Each row below holds a small network's activations on one input, seen along a few directions.
Each table varies a few parts of the input and shows all the possible inputs, shuffled.
A made-up example of a description, with smaller parts first: one of 3 separate values, together with either a single point or one of 9 places around a ring or (one of 5 places around a ring, together with one of 6 places along a line).
Shared parts are said once, and a part with two or three values counts as separate values.
In the rows, zero is written as 128.

Other details of the inputs vary at random and push rows far along two fixed directions, the same in every table; ignore that.

Table:
r1: [140 137 187  71 123  95 140 129  78 126 118 179 123 120  94]
r2: [135 133 171  55 117 118 148 109  81 130 120 173 128 131  86]
r3: [119  75  31 213 150 196 124 176 182  70 110  94 164  87 156]
r4: [123 158  84 128 221 183 167 188  83 121 144 129 187  65  60]
r5: [155 136 163  79 144  97 151 125  94 137 147 160 115 136  60]
r6: [124 158 149 175  89  91 107 120 176 124 111 112  98 182 161]
r7: [155 153 193  75 108  95 143 107  68 143 125 156 114 164  62]
r8: [138 136 180  73 116 102 148 113  72 138 114 168 126 116  85]
r9: [146 107 176  63 126 110 131 107  76 167 153 153 119 124  84]
r10: [105  88  38 200 180 167 116 159 186  70 106  71 181  91 161]
r11: [118 127 158 159  86 102  88 120 162 151 119 107 104 166 195]
r12: [118 121  93  96 208 205 153 181  69 132 164 121 184  65  97]
r13: [129 115 132 155  77 109  95  90 171 157 144 101  93 152 182]
r14: [148 120 205  63 102  96 125 108  65 173 135 150 120 139  90]
r15: [115 130  97  96 204 204 148 186  66 138 152 122 193  69  97]
r16: [134 131 163  70 129 108 148 112  83 139 120 174 128 111  80]
r17: [ 97 153  40 219 184 183 138 164 180 109 133  76 153  97 156]
r18: [123 129 123 156  74 101 114  81 180 126 121 125  88 143 176]
r19: [153 140 166  76 132 109 149 105  80 137 143 158 113 150  58]
r20: [121 139  63 113 212 198 171 177  70 102 154 143 184  34  94]
r21: [137 124 164  56 125 123 154 106  83 124 131 171 122 123  86]
r22: [121 123 151 157  83  99  95 118 161 161 115  99 103 164 193]
r23: [114 126 133 153  91  93 108  97 185 117 113 136  85 154 182]
r24: [154  88 167  79 134 100 131 125  83 100 102 142 165 124  68]
r25: [120 113 144 153  95 102  90 106 175 148 136 114  92 164 190]
r26: [126 118 133 142  72 126  96  93 170 146 144  99  96 166 187]
r27: [116 123 127 152  89  91 116  95 184 127 109 128  84 152 181]
r28: [106 128  50 201 177 185 109 180 171 120 159  83 158  78 199]
r29: [133  60 124 166  69 114 105 103 187  97  87 125 100 172 147]
r30: [129  78  62 132 213 211 160 213  83  80 110 142 211  49  61]
r31: [143 115 183  63 120 106 126 111  74 173 142 155 126 131  85]
r32: [137 133 169  68 136 100 139 127  88 127 125 185 125 116  89]
r33: [116 121  83 107 215 199 152 180  60 138 164 122 182  59  97]
r34: [119 117 140 151  90  99  93 110 171 163 120 107 100 165 187]
r35: [129 134  66 113 219 182 170 193  84 104 155 146 181  25  96]
r36: [ 96 120  47 199 184 183 118 179 169 133 142  75 156  84 195]
r37: [125 144 133 158  88 116 117  92 184 123 121 103  91 188 155]
r38: [144  81 122 153  80  87  94  85 191  92 108 101 117 159 155]
r39: [137 146 131 169  89  91 107 105 190 119 141 118  87 172 158]
r40: [122 131 125 144  69 116 117  84 178 115 121 122  93 156 183]
r41: [152 149 179  66 123 114 145 113  86 136 132 156 124 157  58]
r42: [166 144 163  75 121 108 147 103  81 134 156 158 113 143  59]
r43: [111 149  97 107 199 198 171 187  65 104 124 136 194  55  99]
r44: [152 140 168  81 146  99 145 129  95 126 151 167 117 138  62]
r45: [104 137 126 153  79 107 113  87 167 131  97 126  96 165 179]
r46: [116 145  92 117 212 175 168 201  72 111 125 141 187  41 100]
r47: [110 123 134 151  81 116  93  96 157 161 120 103 101 175 184]
r48: [146 122 203  57  96 101 124 105  54 170 134 152 117 153  94]
r49: [150 149 172  75 126 106 144 109  78 143 132 160 120 156  57]
r50: [152 127 160  68 131 103 142 121  91 118 149 184 118 102  90]
r51: [110 156  36 219 173 183 135 163 181 106 146  76 153  90 158]
r52: [108 123  43 199 174 183 116 178 170 130 155  75 157  76 197]
r53: [149  85 143  78 154 112 132 130  92  99 110 145 171 113  61]
r54: [121 152 139 169  96  90 105 113 187 127 117 119  95 183 156]
r55: [139 129 164  66 132  97 146 124  87 137 121 178 123 115  87]
r56: [ 98 159  43 216 185 172 133 185 181 112 123  81 159 104 162]
r57: [146 117 188  62 131 101 119 128  79 161 146 166 126 133  95]
r58: [122 157 144 177  82  99 114 103 172 136 106 100  99 177 153]
r59: [124 159 146 164  79 115 114 106 171 125 104  96 102 190 159]
r60: [ 82 139  33 200 173 190 138 154 164 101 119  94 152  85 187]
r61: [132  74 139 173  60 114 104 116 172 100  70 121 113 175 154]
r62: [141 143 125 167  87  90 114 103 189 129 136 111  86 170 157]
r63: [125 118 127 151  75 117  95  89 160 153 144 101  92 164 186]
r64: [106 142 137 159  72 107 115  94 155 128  91 118  99 164 185]
r65: [137 122 159  70 133 110 153 105  85 134 132 173 119 107  79]
r66: [138 148 128 158  78 116 114  91 185 120 134 103  92 180 157]
r67: [ 86 140  62 196 164 209 118 182 150 127 125  61 174  98 199]
r68: [158 149 191  79 119  83 145 128  83 143 129 158 116 150  64]
Each input here is: one of 4 places along a line, together with either one of 2 separate values or (one of 3 separate values, together with one of 5 places along a line).
Changing only the place on the line of 4 turns r14 into r13. The same change can be made to r24. Which row results?
> r38
Changing only the place on the line of 4 turns r64 into r60. The same change can be made to r8. Which row results?
> r65
Which other rows does r10 become when the choice among 2 separate values takes its other values? List them by row number.
> r29
Which other rows does r63 become when the place on the line of 5 takes its other values? List them by row number.
> r13, r26, r28, r52
Which other rows does r11 become when the place on the line of 5 takes its other values? List them by row number.
> r14, r22, r48, r67

Table:
r69: [121 112 101 150 144 160 127 159 134 115 118 111 157 101 143]
r70: [126 111  93 147 148 158 130 153 143 110 133 115 147  97 142]
r71: [111 165 101 152 167 147 127 153 129 157 159 105 139 102 154]
r72: [130 110 153 170  44  82  84  83 195 123  99 109  83 203 183]
r73: [131 168 141  77 162 150 151 137  61 163 169 143 139  98  94]
r74: [169 107 198  28 130  94 143 112  49 127 138 180 135 134  35]
r75: [110 107  84 158 144 152 121 137 146 119 121 112 145 103 156]
r76: [143 163 157  49 173 153 163 146  35 164 181 165 139  91  67]
r77: [138 112 149 159  54  80 105  76 192 124 110 118  71 198 155]
r78: [118 130  84 165 146 151 134 146 163 102 120 119 138 116 137]
r79: [128 126 151 153  53  68 105  70 187 118  97 130  76 181 171]
r80: [129 107 145 159  45  82  90  72 199 130 106 107  82 183 189]
r81: [115 132  98 159 149 148 138 158 135 100 107 126 149 102 138]
r82: [130 126 122 135 123 118 136 126 142 105 119 143 118 123 131]
r83: [120 154 156 161  70  82  92  89 188 172 143 108  64 188 200]
r84: [134 101 113  88 180 160 151 160  75 121 144 157 161  73  82]
r85: [ 95 139  38 193 199 197 143 185 157  89 113  90 185  77 146]
r86: [ 99 170 103 172 128 163 121 140 143 156 139  93 125 132 189]
r87: [161 120 197  41 121  98 151 119  59 130 122 190 129 136  33]
r88: [143 157 166  60 182 136 151 166  37 170 166 159 152  92  67]
r89: [152 108 179 109  57  65 102  68 148 129 120 141  85 189 126]
r90: [ 83 178  46 181 206 216 143 187 126 137 153  76 175  71 175]
r91: [126 116  87 164 145 152 122 148 155 101 133 110 142 117 144]
r92: [ 97 139  43 183 207 192 150 190 139  83 115 101 186  59 147]
r93: [155 152 212  22 144  90 146 120  36 181 166 174 121 129  55]
r94: [ 99 105  88 191 113 147 104 135 177 121 101  96 129 132 194]
r95: [129 115 151 177  44  82  96  80 197 127  92 106  77 207 172]
r96: [156 122 184  66  97  81 137  89 101 129 121 173 108 154  66]
r97: [131 115 154 157  57  79 103  73 187 125  98 108  82 202 158]
r98: [165 102 202  25 118  95 144 108  55 137 134 176 132 127  50]
r99: [110 130  34 192 204 197 147 185 142  93 129  89 184  68 127]
r100: [143  98 165  54 143 119 142 123  62 135 129 167 143 110  70]
What do these inputs look like to the network?
> one of 4 places along a line, together with either one of 2 separate values or one of 6 places along a line
Changing only the place on the line of 4 turns r83 into r93. The same change can be made to r77. Which row results?
> r97
Which other rows does r100 become when the place on the line of 4 takes its other values? List them by row number.
> r75, r84, r94

Table:
r101: [131  76 132  77 174 130 140 167  89 105 119 171 162  72  96]
r102: [ 93 112  69 142 198 174 131 176 130 138 138 105 177  40 174]
r103: [112  94 113 130 114 155 128 126 129  97 104 132 135 119 161]
r104: [112 120  98  96 182 168 141 153  66 140 148 137 177  43 131]
r105: [128  84 156 113  68  83  99  86 138 112  96 159  99 153 161]
r106: [135 170 172  66 130 138 155 131  55 164 164 163 111 117 106]
r107: [173 100  85 127 183 150 160 156 123  82 169 142 155  81  37]
r108: [177 120 194  70 124  99 150 142  71 108 107 163 151 137  29]
r109: [127  87 132 163 104 129  89 140 160 105  97  95 145 158 168]
r110: [165  52 133 132  82  97  90  85 180 106 154 127  89 168 125]
r111: [130 114 127 175 105 107 127 125 156 109  78 117 121 161 114]
r112: [155 127 164  64 116 120 174 121  69  95 104 184 129 110  51]
r113: [121 162 124 102 201 149 150 186  87 162 167 152 148  64 121]
r114: [142 160 195 129  70  87  94 115 136 177 145 107  88 195 156]
r115: [ 92 166  79 216 168 173 115 179 149 163 144  71 135 124 186]
r116: [190 129 167  55 138 106 135 115  82 169 222 161  96 134  56]
r117: [139 119 166 122  50  90 128  84 156 116  76 153  92 184 111]
r118: [113  88  94 118 158 187 135 164 108 106 107 135 172  95 117]
r119: [116 168 146 138 110  75 127  99 180 126 113 138  90 161 151]
r120: [142 171 184 127  81  73 113  91 152 129 113 113 101 207 115]
r121: [115 107 166 110  51 109  98  67 149 173 113 118  94 175 176]
r122: [137 172 175  70 145 114 143 132  53 169 168 179 115 105 104]
r123: [115 114 156 111  57 112 110  70 136 153 119 116  92 153 191]
r124: [148 118 152  76 158 100 164 153  91 100 110 187 144  84  56]
r125: [129  89  32 189 162 181 101 137 188 128 180  61 145  90 178]
r126: [104 183 106 168 124 109 131 103 166 109 116 125 110 140 160]
r127: [159 149  85 132 171 128 150 123 148 104 186 118 127 129  71]
r128: [ 83 185  48 205 164 187 142 152 182 106 108  84 150 125 162]
r129: [118 108 140 156  87 121  82 112 163 155 120  68 131 157 194]
r130: [137 166 151  94 174 119 158 135  68 135 128 144 145 137  40]
r131: [103 104 103 152 151 158 113 140 115 159 127  85 158 109 153]
r132: [ 97 172 115 168 117 162 118 138 153 169 141 104 110 147 185]
r133: [135 128 149 135  74  75 126  91 151 100  90 162  98 146 130]
r134: [113  76 112 170 122 135 101 137 147 119  93 105 141 153 156]
r135: [ 92 191  60 180 169 182 159 146 153  90 119  98 147 106 155]
Changing only one part turns r115 into r131. The same change can be made to r116. Which row results?
> r125
What do these inputs look like to the network?
> one of 5 places around a ring, together with either a single point or one of 6 places along a line
Which other rows does r133 become when the place on the line of 6 takes its other values? List them by row number.
> r108, r111, r112, r117, r124
A walk changes only the place on the ring of 5. It starts at r123 and steps to r103. List the rest of the walk in order.
> r112, r135, r106
A walk changes only the place on the line of 6. It starts at r109 and steps to r134. List the rest of the walk in order.
> r118, r103, r105, r101

Table:
r136: [136 137 174 136  64  81  91  84 161 164 134 105  84 198 165]
r137: [163 133 180  43 149 101 144 118  59 165 174 168 121 121  54]
r138: [ 92 207  47 185 224 203 169 201 125 109 137 101 178  68 130]
r139: [ 93 141 104 164 136 147 115 149 145 142 116 110 134 109 202]
r140: [102 106  96 170 129 142 119 148 160 104  86 119 144 105 177]
r141: [144 157 164 109 106  87 152 105 120 103 100 163 108 159  74]
r142: [120 143  85 166 137 150 121 134 165 134 165 103 117 116 175]
r143: [149  93 172  39 126 116 149 112  56 121 118 178 144 109  57]
r144: [124 106  80 176 143 136 119 134 178 103 126 103 135 121 143]
r145: [146 107 115 105 185 157 146 171  84 104 136 130 180  90  64]
r146: [116 127 168 121  55  91  99  67 152 162 117 121  80 179 187]
r147: [154  97 155  68 154 142 151 152  56 120 125 162 161 106  45]
r148: [126 130 175 136  55  94  95  86 152 169 121 115  80 197 171]
r149: [128 108  76 172 131 145 122 132 179  94 136 114 127 115 151]
What do these inputs look like to the network?
> one of 2 separate values, together with either a single point or one of 6 places along a line
Changing only the choice among 2 separate values turns r148 into r147. The same change can be made to r146. Which row results?
> r143
Which other rows does r140 become when the choice among 2 separate values takes its other values? List them by row number.
> r139
